A small network was shown many inputs. Here are its activations along a few directions, one row for each input.
In each table, some parts of the input vary, and every possible input appears once, in random order.
A made-up example of a description, with smaller parts first: one of 5 places around a ring, together with either a single point or one of 9 places along a line or (one of 3 separate values, together with one of 4 places along a line).
Shared parts are said once, and a part with two or three values counts as separate values.
In the rows, zero is written as 128.

Other details of the inputs shift rows strongly along three fixed directions, in all tables alike. That doesn't count.

Table:
R1: [122 125 123 103 126 137 212  91 113 150 117 137]
R2: [106 134 109 183 119 106  36 146 141 116 153 114]
R3: [110 178 104 157 132  68 134 108 154 164 120 133]
R4: [110  85 116 114 104 146 159 104 116 113 145 124]
R5: [128  99 116  97  97 129 191  93 137 119 127 130]
R6: [134 176 146 135 169 106 140 169 108 171  98 140]
R7: [101 115 106 138 110 111 133 114 135 118 146 124]
R8: [118 110 127 144 118 125  80 140 139  94 153 118]
R9: [130 119 111 139 101 123 125  94 149 116 139 125]
R10: [127 187 136 154 165  77  68 165 142 154 120 127]
R11: [139 115 139  96 130 145 167 108 126 127 120 129]
R12: [103 111 102 137 104 118 128  98 135 122 147 120]
R13: [138 168 145 110 162 101 146 140 133 162 101 135]
R14: [140 138 153 117 156 155 144 168  83 148 104 138]
R15: [145  94 144 132 124 168 104 166 115  85 134 129]
R16: [118  99 127 119 126 151 147 126 107 115 137 126]
R17: [128 131 111 133 110 114 151  84 150 134 131 126]
R18: [133 115 127 152 115 139  69 127 149  93 147 117]
R19: [124  91 141 132 133 166  99 178  96  95 140 128]
R20: [136 119 133 152 123 143  64 138 143  92 147 117]
R21: [161 167 179  92 193 139 148 194  94 161  83 144]
R22: [ 99 131  83 172  84  82  97  92 168 118 152 124]
R23: [117 119 118 126 116 116 116 107 139 125 143 118]
R24: [107 136 115 135 131 111 145 108 129 143 136 124]
R25: [118 103 111 166 105 141  86 127 129  96 150 125]
R26: [143 170 143 112 160 111 142 126 131 166 105 133]
R27: [151 218 156 163 197  80  78 199 128 179  89 138]
R28: [128 183 103 152 123  87 119  84 165 177 113 130]
R29: [134  96 152 113 132 160  95 174 103  98 136 122]
R30: [112 116 115 127 110 109 121 107 148 114 146 120]
R31: [120 125 108 118 105  99 154  78 168 123 134 125]
R32: [121 106  97 136  82 119 135  71 160 113 145 121]
R33: [134 111 120 161 110 143  79 128 142  92 148 121]
R34: [115  99 109 110 100 138 194  79 121 129 134 132]
R35: [122 127 126  93 123 126 209 113 111 150 112 139]
R36: [134  95 138 138 122 174  99 163  94  98 136 129]
R37: [119  89 134 129 120 159 105 163 105  98 144 126]
R38: [123 107 100 137  85 119 135  75 159 112 145 121]
R39: [125 163 107 162 123  76  99 120 166 138 127 129]
R40: [142 138 155 120 158 155 145 168  83 146 106 140]
R41: [113 121 123  87 128 122 206 112 112 150 118 133]
R42: [113 162 108 156 129  73  90 102 165 146 141 118]
R43: [120 129 125  97 127 128 216 106 115 147 115 140]
R44: [137  98 153 126 142 172  89 168 103  90 143 121]
R45: [120 122 119  93 116 127 209 105 115 148 112 138]
R46: [143 116 126 105 112 160 170  98 124 139 117 135]
R47: [131 129 140  82 143 130 190 110 114 153 115 129]
R48: [132 105 141 106 136 153 141 131 112 115 134 125]
R49: [140 159 169 107 192 141 156 186  73 173  95 137]
R50: [151 102 141 137 119 187  94 146 113 104 131 129]
R51: [140  94 142 116 120 160  99 156 124  88 134 126]
R52: [156 137 157 114 160 158 147 155 101 138 105 137]
R53: [132 125 122 127 116 123 113 108 148 121 134 122]
R54: [141 188 125 176 149 107  69 137 150 158 116 130]
R55: [117  86 131 126 114 159 105 159 103  97 144 123]
R56: [114  95 128 114 119 143 149 134 111 114 137 127]
R57: [129 195 126 146 156  67 109 124 164 163 112 129]
R58: [130 191 143 163 175  85  59 164 136 160 121 122]
R59: [153 137 160  97 159 154 139 153 105 140 104 133]
R60: [154 104 144 138 128 193  90 158 108 102 129 131]
R61: [140  95 139 127 114 161 105 160 116  92 133 128]
R62: [109 158 106 149 122  63  96 109 168 143 138 119]
R63: [127 131 139  79 145 122 201 115 121 146 115 133]
R64: [150 101 138 135 115 186  96 144 114 103 132 131]
R65: [116 105  99 138  84 110 143  80 165 101 149 122]
R66: [127 149 118 104 125  94 167  93 153 151 113 130]
Description of these inputs: one of 6 places along a line, together with either a single point or (one of 2 separate values, together with one of 5 places around a ring).
- Changing only the place on the line of 6 turns R28 into R50. The same change can be made to R66. Which row results? => R13
- Changing only the place on the line of 6 turns R22 into R3. The same change can be made to R21. Which row results? => R31
- Which other rows agree with R57 in the place on the line of 6? List them by row number. => R1, R7, R8, R20, R24, R33, R43, R44, R54, R65
- Change only the place on the ring of 5 in R42. List by row number the other rows that result. => R4, R9, R26, R40
